M =
[[-33  16 -35   9  -5]
 [-25  -6 -20  19  -1]
 [ 33  16  27  51   5]
 [-93   0 -15   2  -2]
 [ 56   0 -33 -12  11]]
Indices start at 0.
(0, 0): -33
(1, 4): -1
(4, 0): 56
(3, 2): -15
(2, 4): 5
(2, 0): 33
(1, 1): -6
(2, 3): 51
(2, 1): 16
(4, 3): -12

grid =
[[ 52  49  59  25]
 [ 26  26  56  24]
 [ 43  31  33  27]
 [-28 -42  23   7]
 [ 17   5  24  36]
 [ 24  36  35  -6]
 [  3   6  12  30]
 [-74 -66 -30 -34]
 [ 38  40 -19  -1]]
grid[0][0]	52
grid[:, 1]	[49, 26, 31, -42, 5, 36, 6, -66, 40]
grid[6]	[3, 6, 12, 30]
grid[8]	[38, 40, -19, -1]
grid[6][2]	12
grid[6][3]	30
grid[:, 0]	[52, 26, 43, -28, 17, 24, 3, -74, 38]
grid[6][1]	6
grid[4][1]	5
grid[5][3]	-6
grid[3][2]	23
grid[:, 3]	[25, 24, 27, 7, 36, -6, 30, -34, -1]
grid[1][1]	26
grid[5][2]	35

B =
[[-27 -31   1  -3  11]
 [-13 -43 -42 -35  58]
 [ 23  41   6   4  -6]
 [-28 -43 -20 -26  30]
 [-20 -47 -31 -37  16]
 [ 29  32  -8   5  29]
 [  3 -50 -71 -59  60]
 [-15 -40 -23 -15  37]
 [  0  49  74  60 -90]
 [ 34  26 -35 -17  52]]
B[0][0] -> -27
B[2][0] -> 23
B[4][2] -> -31
B[:, 4] -> [11, 58, -6, 30, 16, 29, 60, 37, -90, 52]
B[1][1] -> -43
B[0][1] -> -31
B[5][2] -> -8
B[6][3] -> -59
B[:, 2] -> [1, -42, 6, -20, -31, -8, -71, -23, 74, -35]
B[3][2] -> -20
B[6][0] -> 3
B[5][4] -> 29
B[1][4] -> 58
B[:, 3] -> [-3, -35, 4, -26, -37, 5, -59, -15, 60, -17]
B[8] -> [0, 49, 74, 60, -90]
B[6] -> [3, -50, -71, -59, 60]
B[2] -> [23, 41, 6, 4, -6]
B[1] -> [-13, -43, -42, -35, 58]
B[3][1] -> -43
B[5][1] -> 32
B[3][0] -> -28
B[3][3] -> -26
B[:, 1] -> [-31, -43, 41, -43, -47, 32, -50, -40, 49, 26]
B[7][4] -> 37

X = [ -8  -2  -2   4  -3  68   5 -19  -9 -13  -3 -12]
X[-12]	-8
X[4]	-3
X[-9]	4
X[-2]	-3
X[7]	-19

W = [[519, 511, 609, 350, 247, 357, 456, 447], [373, 458, 197, 466, 513, 213, 271, 340], [671, 552, 422, 357, 407, 689, 142, 441], [79, 259, 353, 336, 447, 399, 310, 479], [390, 286, 329, 360, 487, 521, 386, 206], [423, 506, 372, 437, 504, 395, 394, 358], [330, 625, 689, 384, 124, 141, 263, 417], [387, 470, 646, 268, 239, 470, 406, 460], [406, 363, 326, 375, 660, 464, 397, 130], [165, 541, 846, 254, 57, 290, 213, 151], [491, 604, 561, 331, 202, 512, 470, 337], [393, 362, 571, 352, 362, 333, 491, 781], [558, 415, 425, 246, 389, 543, 353, 435], [536, 309, 270, 522, 587, 608, 572, 230], [434, 581, 490, 331, 399, 378, 703, 540]]
Rows and columns are counted from 0.
(0, 0)	519
(9, 7)	151
(1, 3)	466
(7, 6)	406
(13, 0)	536
(8, 7)	130
(1, 4)	513
(10, 3)	331
(5, 4)	504
(14, 4)	399
(1, 1)	458
(5, 2)	372
(7, 5)	470
(8, 6)	397
(12, 7)	435
(9, 5)	290
(11, 6)	491
(11, 7)	781
(6, 3)	384
(8, 0)	406
(13, 4)	587
(11, 3)	352
(7, 4)	239
(12, 0)	558
(6, 0)	330
(3, 1)	259
(3, 4)	447
(14, 6)	703
(5, 6)	394
(13, 3)	522
(7, 0)	387
(14, 3)	331
(9, 1)	541

m = ((-2.0, 0.7, 0.9, -1.8, 0.8, -0.3, 0.8, 2.0, -1.5, -1.8, 1.0, -1.5, 0.8), (1.0, -1.1, -1.1, 0.1, -1.1, 1.2, -1.0, -2.0, 1.0, 0.1, -1.3, 2.8, -1.2), (-1.0, 0.7, 1.0, -1.7, 0.9, 1.2, 1.0, -1.6, -1.5, -1.7, 0.7, 2.4, 0.8), (1.8, -2.0, -2.1, 1.0, -2.1, 0.9, -2.0, -1.3, 2.3, 0.9, -2.2, 2.0, -2.1), (-1.5, 0.3, 0.4, -1.5, 0.4, -0.2, 0.4, 1.3, -1.1, -1.5, 0.6, -0.8, 0.4), (-1.2, 0.5, 0.7, -1.5, 0.6, 0.6, 0.7, -0.5, -1.3, -1.6, 0.6, 1.1, 0.6), (-1.4, 0.8, 1.1, -1.9, 1.1, 1.0, 1.2, -1.2, -1.8, -1.9, 0.9, 1.8, 0.9), (-0.8, 0.1, 0.3, -1.2, 0.3, 0.6, 0.3, -0.4, -0.8, -1.2, 0.2, 1.0, 0.2), (1.4, -1.6, -1.7, 0.6, -1.7, 0.9, -1.6, -1.2, 1.8, 0.6, -1.8, 1.8, -1.7), (-0.6, 0.1, 0.3, -1.2, 0.2, 0.9, 0.3, -1.0, -0.8, -1.2, 0.1, 1.7, 0.2), (-1.6, 0.5, 0.7, -1.6, 0.6, 0.0, 0.6, 0.9, -1.3, -1.6, 0.7, -0.4, 0.6))
m[-11, 0]	-2.0
m[5, -5]	-1.3
m[8, 6]	-1.6
m[-8, 3]	1.0
m[-4, -2]	1.0
m[-8]	[1.8, -2.0, -2.1, 1.0, -2.1, 0.9, -2.0, -1.3, 2.3, 0.9, -2.2, 2.0, -2.1]
m[-9, -4]	-1.7
m[4]	[-1.5, 0.3, 0.4, -1.5, 0.4, -0.2, 0.4, 1.3, -1.1, -1.5, 0.6, -0.8, 0.4]
m[-6, -10]	-1.5
m[:, 5]	[-0.3, 1.2, 1.2, 0.9, -0.2, 0.6, 1.0, 0.6, 0.9, 0.9, 0.0]
m[4, 6]	0.4
m[:, 2]	[0.9, -1.1, 1.0, -2.1, 0.4, 0.7, 1.1, 0.3, -1.7, 0.3, 0.7]
m[-1, -9]	0.6
m[-8, -6]	-1.3
m[-9, -2]	2.4
m[:, -7]	[0.8, -1.0, 1.0, -2.0, 0.4, 0.7, 1.2, 0.3, -1.6, 0.3, 0.6]
m[8, -5]	1.8
m[-6, 6]	0.7
m[-2, -2]	1.7
m[-11, 7]	2.0
m[-4, -6]	-0.4
m[4, -13]	-1.5
m[-9, -10]	-1.7
m[4, 7]	1.3
m[-7, 2]	0.4
m[-3]	[1.4, -1.6, -1.7, 0.6, -1.7, 0.9, -1.6, -1.2, 1.8, 0.6, -1.8, 1.8, -1.7]
m[1, 6]	-1.0
m[-7, -5]	-1.1
m[-1, -8]	0.0
m[:, -12]	[0.7, -1.1, 0.7, -2.0, 0.3, 0.5, 0.8, 0.1, -1.6, 0.1, 0.5]
m[6, -9]	1.1
m[9]	[-0.6, 0.1, 0.3, -1.2, 0.2, 0.9, 0.3, -1.0, -0.8, -1.2, 0.1, 1.7, 0.2]
m[0, -5]	-1.5
m[10, -11]	0.7
m[-11, 6]	0.8
m[5, 4]	0.6
